These are the activations of a small neural network, seen along a few directions. Each row is one input.
In each table, some parts of the input vary, and every possible input appears once, in random order.
A made-up example of a description, with smaller parts first: values(3) and (point or ring(9) or (line(6) and ring(8))).
Shared parts are said once, and a part with two or three values counts as separate values.
In the rows, 128 means zero.

Other details of the inputs shift rows strongly along three fixed directions, in all tables alike. That doesn't count.

Table:
row 1: [101 159 137  86 133 159 161 159  85 129 101]
row 2: [ 95 145 107  86 105 168 184 140 124 139 109]
row 3: [148 178 142 127 187 103 100 181 102 135 162]
row 4: [158 113 141 166 126 110 109 118 130 133 148]
row 5: [154 111 127 125  92 157 144  89 162 162 159]
row 6: [169 140 153 135 107 140 135 129 126 153 183]
row 7: [ 53 121 113  99 132 158 145 127  88  88  20]
row 8: [153 120 135 129  85 153 162  92 170 143 175]
row 9: [157 112 126 125  89 156 145  90 162 161 162]
row 10: [137  72 109 155 110 127 123  91 164 134 113]
row 11: [ 66 119  92  91 137 142 167 129 116  79  26]
row 12: [128 119  93 135 232  46  85 163 116  94  95]
row 13: [152 108 139 172 127 112 118 121 133 137 154]
row 14: [136  96 114 161 114 129 115  81 177 117 106]
row 15: [134 174 128 124 182  99 101 179  96 141 175]
row 16: [ 71 149 110 101 148 134 143 155  76  93  51]
row 17: [117  55 119 177 122 117 107  94 131  96  58]
row 18: [ 97  74 128 168 110 100  92  93 156  97  56]
row 19: [150 162 131 144 192  81  86 172 101 136 167]
row 20: [137 110 142 148 118  97 108 116 155 123 160]
row 21: [165 109 142 159 127 114 106 119 128 134 149]
row 22: [ 82 159 144  81  92 156 166 141 118 131 105]
row 23: [155  97 116 145 137 114 115 117 155 152 154]
row 24: [166 181 141 110 173 104 109 177  94 152 203]
row 25: [149 118 155 153  75 168 152 107 147 156 172]
row 26: [ 91 185 155  39 106 173 176 168 101 152 135]
row 27: [123  91  97 166 153  96 104 118 153 123  99]
row 28: [156 170 149  91 169  91 112 182 117 147 212]
row 29: [144 171 119 116 198  88 121 174 128 137 173]
row 30: [160 182 149 128 176 104 114 183 102 159 197]
row 31: [111  80  98 170 129 109 111  78 165  94  58]
row 32: [108  62 112 169 119 118  92  84 130  92  64]
row 33: [123  71  94 159 126 107 112  77 157  89  57]
row 34: [146 144 132 122 186  56  77 175 113 127 145]
row 35: [157 145  95 131 203  64  91 166 118 133 143]
row 36: [ 86 157 142  76  90 157 165 143 115 127 103]
row 37: [111 195 133  59 119 173 203 158 121 152 170]
row 38: [155 185 142 123 173 100 111 173 100 156 206]
row 39: [101 178 153  83  88 205 185 150 108 146 127]
row 40: [109  74 104 168 133 115 110  86 172  87  59]
row 41: [ 86 175 145  84  97 191 184 144  98 129 104]
row 42: [149 125 154 138 109 121 108 123 166 138 184]
row 43: [128 133  83 143 227  40  82 159 115  94  88]
row 44: [127  98 146 150  86 126 119  96 170 122 145]
row 45: [ 48 126 103 113 127 146 144 131  89  85  29]
row 46: [150 115 151 139  81 159 139  96 134 132 144]
row 47: [148  96 143 155  94 143 115  85 142 133 144]
row 48: [ 94 145 102  85 117 156 173 126 122 108  75]
row 49: [ 61 120 112 121 133 156 149 147  99  88  20]
row 50: [125 124 116 148 230  54  65 167  86  96  83]
row 51: [141 162 107 118 191  86 122 180 118 155 170]
row 52: [157 117 134 122  92 157 149  85 166 152 165]
row 53: [145 176 133 125 185  91 106 177  91 142 175]
row 54: [144 109 141 144 116  97 107 118 153 121 162]
row 55: [133 101 126 170 144  96  96 113 122 100  95]
row 56: [123 123 106 146 225  54  64 168  82  96  84]
row 57: [144 109 145 150  80 156 151 107 136 139 149]
row 58: [146 112 124 125  98 149 146  87 160 136 138]
row 59: [134  92 139 177 102 125 114  84 142 114 108]
row 60: [152  95 123 146  98 132 140  87 171 123 143]
row 61: [166 139 148 128 106 144 128 123 123 152 187]
row 62: [112  76  93 170 128 118 101  85 166 104  53]
row 63: [162 179 134 110 169 104 108 181  94 151 208]
row 64: [ 96 193 148  44  98 167 180 173 100 143 136]
row 65: [ 78 138 102  82 164 134 158 148 110  99  62]
row 66: [154 116 146 134  69 167 136  95 139 148 179]
row 67: [176 115 147 152 116 127 123 127 132 149 184]
row 68: [154 120 117 152 134 105 121 102 161 134 152]
row 69: [ 98 185 144  55 117 189 179 162  80 146 134]
row 70: [171 113 120 139 121 121 126 122 156 161 182]
row 71: [148 117 155 119  62 150 145 102 162 136 180]
row 72: [110 189 113  47 120 177 191 163 103 153 135]
row 73: [143  93 153 139  84 126 112  94 161 138 140]
row 74: [151 106 141 136 116 101 105 119 151 121 162]
row 75: [ 52 125 101 108 124 148 145 132  87  81  27]
row 76: [157 104 158 142  80 169 148 102 142 159 173]
row 77: [ 82 137  87  90 153 130 156 162 104 112  62]
row 78: [ 89 139 135  94 112 171 162 130  95 110  73]
row 79: [ 90 180 141  75  86 208 177 147 106 142 137]
row 80: [175 117 145 156 115 124 123 128 133 147 183]
row 81: [114  73 114 175 114 113  97  84 132  86  60]
row 82: [ 75 139 123  95 156 143 145 157  78 105  47]
row 83: [147 101 147 171  92 136 127  92 144 138 140]
row 84: [ 85 175 138  81  97 198 175 147 100 130 104]
row 85: [150 108 115 157 133 120 109 119 167 148 150]
row 86: [149 122 125 136  85 153 152  90 165 161 165]
row 87: [129  95 134 175 104 137  99  88 151 115 107]
row 88: [156 121 123 132  82 154 152  92 163 159 167]
row 89: [126 130 102 149 218  50  66 171  82  90  85]
row 90: [138 120 144 144  79 156 137  94 137 136 150]
row 91: [ 84 159 146  82  95 167 155 145 127 129  99]
row 92: [126  93 133 177 103 131 105  85 147 117 110]
row 93: [151 117 113 155 134 113 112 109 161 147 147]
row 94: [153 170 151  90 170  93 111 181 118 151 213]
row 95: [142  90 140 153  95 146 110  86 142 136 148]
row 96: [155 149 125 144 204  63  80 173  93 113 138]
Each input here is: line(8) and (values(2) or line(4) or line(6)).
Q: Changing only the line(8) part turns row 25 into row 76. The same change can be made to row 27. Which row results?
A: row 23
Q: Changing only the line(8) part turns row 86 into row 88. The same change can be made to row 13. Which row results?
A: row 57
Q: Which other rows does row 30 become when the line(8) part takes its other values? List them by row number.
A: row 1, row 4, row 6, row 21, row 39, row 82, row 83
Q: Which other rows does row 54 become when the values(2) part takes its other values? List them by row number.
A: row 36
Q: List by row number the other rows that have the line(8) part in common with row 33.
A: row 11, row 21, row 24, row 34, row 46, row 61, row 66, row 67, row 70, row 72, row 74
Q: Start at row 17 and move only the line(6) part, one step at a time. The first step leads to row 1. Which rows follow, in order?
A: row 78, row 56, row 47, row 32
Q: Which other rows does row 8 become when the line(8) part takes its other values? List them by row number.
A: row 11, row 12, row 29, row 37, row 40, row 60, row 65
Q: Which other rows does row 35 become when the line(4) part takes its other values? List them by row number.
A: row 48, row 60, row 77
